Each row below holds a small network's activations on one input, seen along a few directions.
In each table, some parts of the input vary, and every possible input appears once, in random order.
A made-up example of a description, with smaller parts first: line(4) and (point or line(9) or (values(2) and ring(5))).
Shared parts are said once, and a part with two or three values counts as separate values.

Other details of the inputs vary at random and push rows far along three fixed directions, the same in every table; ignore that.
To show where, the next rows are all for the same input, with only those details redrawn:
12,-23,0,-36,1,-10,10,15,-18,6,14
-4,13,-1,2,-4,2,5,2,8,8,-6
-1,15,1,0,-6,2,8,-1,7,-4,-3
8,21,5,2,2,12,14,-9,2,1,-9
-11,-2,-5,-7,-11,-11,-1,15,8,8,3
0,5,-1,-4,-1,1,6,5,2,15,-4
0,4,-2,-4,-1,1,5,6,2,17,-4
22,-18,3,-34,10,1,16,7,-24,12,8

Rows:
row 1: -4,-13,-7,2,-6,-11,-12,19,8,3,-7
row 2: 0,21,19,5,8,4,-3,-24,-13,-3,-9
row 3: -12,0,-13,8,-10,-6,-10,-5,14,-4,13
row 4: -2,4,-10,13,6,7,-4,-12,6,0,4
row 5: -4,10,1,8,1,10,2,-15,9,-6,11
row 6: 5,9,-9,9,10,17,5,-6,-7,5,-17
row 7: 1,2,-1,3,6,-4,1,-5,8,18,10
row 8: -2,16,-11,2,-17,-8,-5,9,12,-13,4
row 9: 11,10,10,-13,-1,19,21,-23,-7,-34,3
row 10: 6,6,-11,0,-7,5,-3,7,-2,14,-1
row 11: 0,10,4,5,9,22,12,-16,-2,-4,-11
row 12: 0,3,6,-9,0,8,13,-17,0,-44,12
row 13: -12,3,-10,2,-17,-6,-2,-3,11,-3,-3
row 14: -1,-4,7,-2,-2,-6,2,-6,9,-53,22
row 15: -15,3,7,4,-18,-11,-16,18,-13,9,6
row 16: -14,-6,-5,-3,-6,-15,-2,5,13,12,8
row 17: -6,-33,11,-27,-10,-26,-6,10,-31,0,23
row 18: -17,-5,-15,7,-5,-4,-6,4,6,-7,-7
row 19: 25,5,18,-2,15,10,14,-22,-1,-39,9
row 20: 12,3,3,11,10,10,3,-10,2,6,-21
row 21: 3,5,0,8,-2,-3,4,-7,9,1,-13
row 22: 12,11,3,11,7,3,9,-19,7,-1,-10
row 23: -17,-10,-8,-4,-6,0,-6,17,3,6,2
row 24: 11,7,0,-10,-9,0,14,-23,-1,-39,9
row 25: 5,14,16,3,4,10,-12,-1,-19,22,-9
row 26: -12,-5,-10,1,-2,2,-8,22,1,2,5
row 27: 9,17,-4,3,-1,20,9,-15,-4,-5,-11
row 28: 2,0,2,-2,4,11,9,-8,-3,25,-8
row 29: -7,-10,1,4,-1,-17,-6,8,16,9,14
row 30: 3,3,-13,-1,-6,9,-6,8,-3,12,1
row 31: -1,-7,5,6,9,-8,1,3,8,12,-2
row 32: -1,-2,-1,8,19,15,6,-10,-5,16,-7
row 33: -7,1,-10,9,2,6,-2,-10,5,0,-4
row 34: 7,15,-5,6,-2,14,7,-10,-2,11,-14
row 35: 9,1,1,13,7,-2,-5,-10,11,-11,1
row 36: 12,13,7,10,10,22,5,1,-3,-7,-7
row 37: 2,4,-3,-3,-5,7,0,11,-2,17,3
row 38: -7,-8,-13,-3,-7,-18,-5,2,9,12,5
row 39: -11,0,-13,12,-1,-6,-8,-4,10,-19,9
row 40: 12,-1,8,11,21,2,4,-6,3,19,0
row 41: 5,-1,-10,3,4,-9,-3,-5,6,19,8
row 42: -2,-2,-12,1,1,9,-2,4,-4,8,-8
row 43: -9,4,11,4,6,-10,-18,-6,-9,16,5
row 44: 0,13,21,-15,-5,-5,1,-17,-17,-40,1
row 45: 4,6,-3,-4,-1,2,1,12,1,17,3
row 46: 16,-29,0,-23,24,4,9,-1,-24,3,20
row 47: -2,-2,-5,15,6,2,-4,-7,6,-2,-8
row 48: 2,0,5,1,1,-1,5,8,4,12,-7
row 49: 2,-5,5,3,5,4,-2,10,4,8,-11
row 50: 13,7,-7,-1,5,6,7,-3,-6,23,-12
row 51: -2,1,-4,13,-2,-17,-7,-1,18,-16,8
row 52: -9,1,-12,8,-11,-11,-8,-4,14,2,12
row 53: -15,-12,-15,-4,-13,-6,-7,6,5,8,1
row 54: -12,-18,-10,3,-4,-10,-10,12,6,2,-6
row 55: -7,-13,-7,2,-4,-19,-6,13,9,6,-6
row 56: 23,-16,4,-34,9,1,17,5,-23,8,9
row 57: 5,5,-2,14,3,-7,-2,-9,13,3,2
row 58: -4,-8,-12,5,-6,-5,-15,23,4,-2,1
row 59: -7,-4,-7,13,-2,-9,-10,-1,14,-22,9
row 60: 4,-7,6,5,16,15,6,-3,-5,14,-14
row 61: -15,6,-7,6,-9,6,-8,16,9,-5,4
row 62: -2,-5,-2,3,16,16,7,-4,-8,18,-12
row 63: 20,-33,7,-24,22,4,11,0,-24,2,10
row 64: -17,4,8,-5,-8,-13,-18,11,-10,6,-3
row 65: 6,6,3,-2,8,8,12,-9,-1,21,-9
row 66: 8,6,-3,14,10,16,1,-3,-3,5,-19
row 67: -15,2,-3,8,-2,1,-4,-4,14,-17,14
row 68: 26,-29,2,-22,18,-10,9,0,-19,6,6
row 69: -2,-7,5,4,6,-5,3,6,6,13,-9
row 70: -6,5,5,4,-7,-8,2,11,13,-17,-3
row 71: 10,6,15,-11,-5,-2,19,-12,3,-42,3
row 72: 4,-13,-3,5,7,-6,-7,0,5,10,-7
row 73: 7,-27,-2,-34,-1,2,7,13,-20,3,15
row 74: -13,-7,3,10,-3,-10,-8,5,20,-6,-1
row 75: -7,7,-8,-1,-15,-12,2,-4,12,-16,-1
row 76: 13,-30,3,-31,0,-18,1,32,-13,-9,21
row 77: -3,16,18,12,-1,9,3,-17,-18,10,-14
row 78: 2,11,17,0,4,9,-7,-7,-19,19,-14
row 79: 8,8,8,-9,-5,2,13,-20,3,-40,22
row 80: -19,-12,-7,-3,-8,-5,-5,4,9,8,10
row 81: -3,5,4,8,1,10,3,3,4,-15,-8
row 82: 4,9,-4,6,-8,-9,-5,13,10,-20,0
row 83: -22,5,12,3,-15,-12,-18,-1,0,0,-5
row 84: -16,-4,11,2,-6,-16,-23,0,-3,11,11
row 85: 14,7,6,4,9,9,4,8,-1,22,-7
row 86: -6,2,-6,9,-9,-13,-5,13,13,-7,-8
row 87: 35,-22,2,-24,14,4,3,12,-24,1,4
row 88: -14,3,-1,0,-13,-6,2,-6,14,-12,9
row 89: 0,-38,-12,-33,-4,-13,0,13,-16,-11,15
row 90: 9,5,-12,7,11,16,-1,5,-11,14,-10
row 91: 20,19,9,-12,-1,25,18,-13,-11,-37,9
row 92: 2,7,-8,15,15,14,5,-18,-2,4,-13
row 93: 8,4,10,-10,-12,-4,2,10,6,-55,12
row 94: -4,2,-5,4,-12,-12,-3,10,12,-4,-6
row 95: -8,5,12,4,-8,-1,-5,2,-20,14,-6
row 96: 11,2,-5,3,-1,-2,-4,13,1,15,-4
row 97: -8,-5,-17,-1,-9,-1,-12,19,1,1,4
row 98: -12,-3,3,7,-6,-14,-2,3,19,0,3
row 99: 5,7,2,0,3,16,10,-4,-5,22,-9
row 100: -14,-5,3,8,-6,-7,-7,8,18,-6,-8
row 101: -12,9,16,6,-4,-4,-13,-13,-5,5,-4
row 102: -4,5,-9,7,-3,7,0,-15,6,3,-2
row 103: 3,27,15,8,6,10,-10,-4,-15,11,-12
row 104: -17,5,-5,5,-7,3,0,8,7,-21,-2
row 105: 0,6,15,13,6,2,-5,-14,-19,24,2
- Changing only one part turns row 42 into row 89. The same change can be made to row 104. Which row results? => row 62
- Changing only one part turns row 2 into row 64. The same change can be made to row 63. Which row results? => row 81
- Describe the family of inputs behind these rows. => line(5) and (values(3) or (values(2) and ring(9)))
- Which other rows does row 49 become when the values(2) part takes its other values? List them by row number. => row 1
- Which other rows does row 105 become when the values(3) part takes its other values? List them by row number. => row 43, row 84
- A walk changes only the line(5) part. It starts at row 29 and steps to row 98. List the rest of the walk in order. => row 71, row 48, row 85
- Which other rows does row 2 become when the values(3) part takes its other values? List them by row number. => row 17, row 101
- Which other rows does row 23 become when the values(2) part takes its other values? List them by row number. => row 42
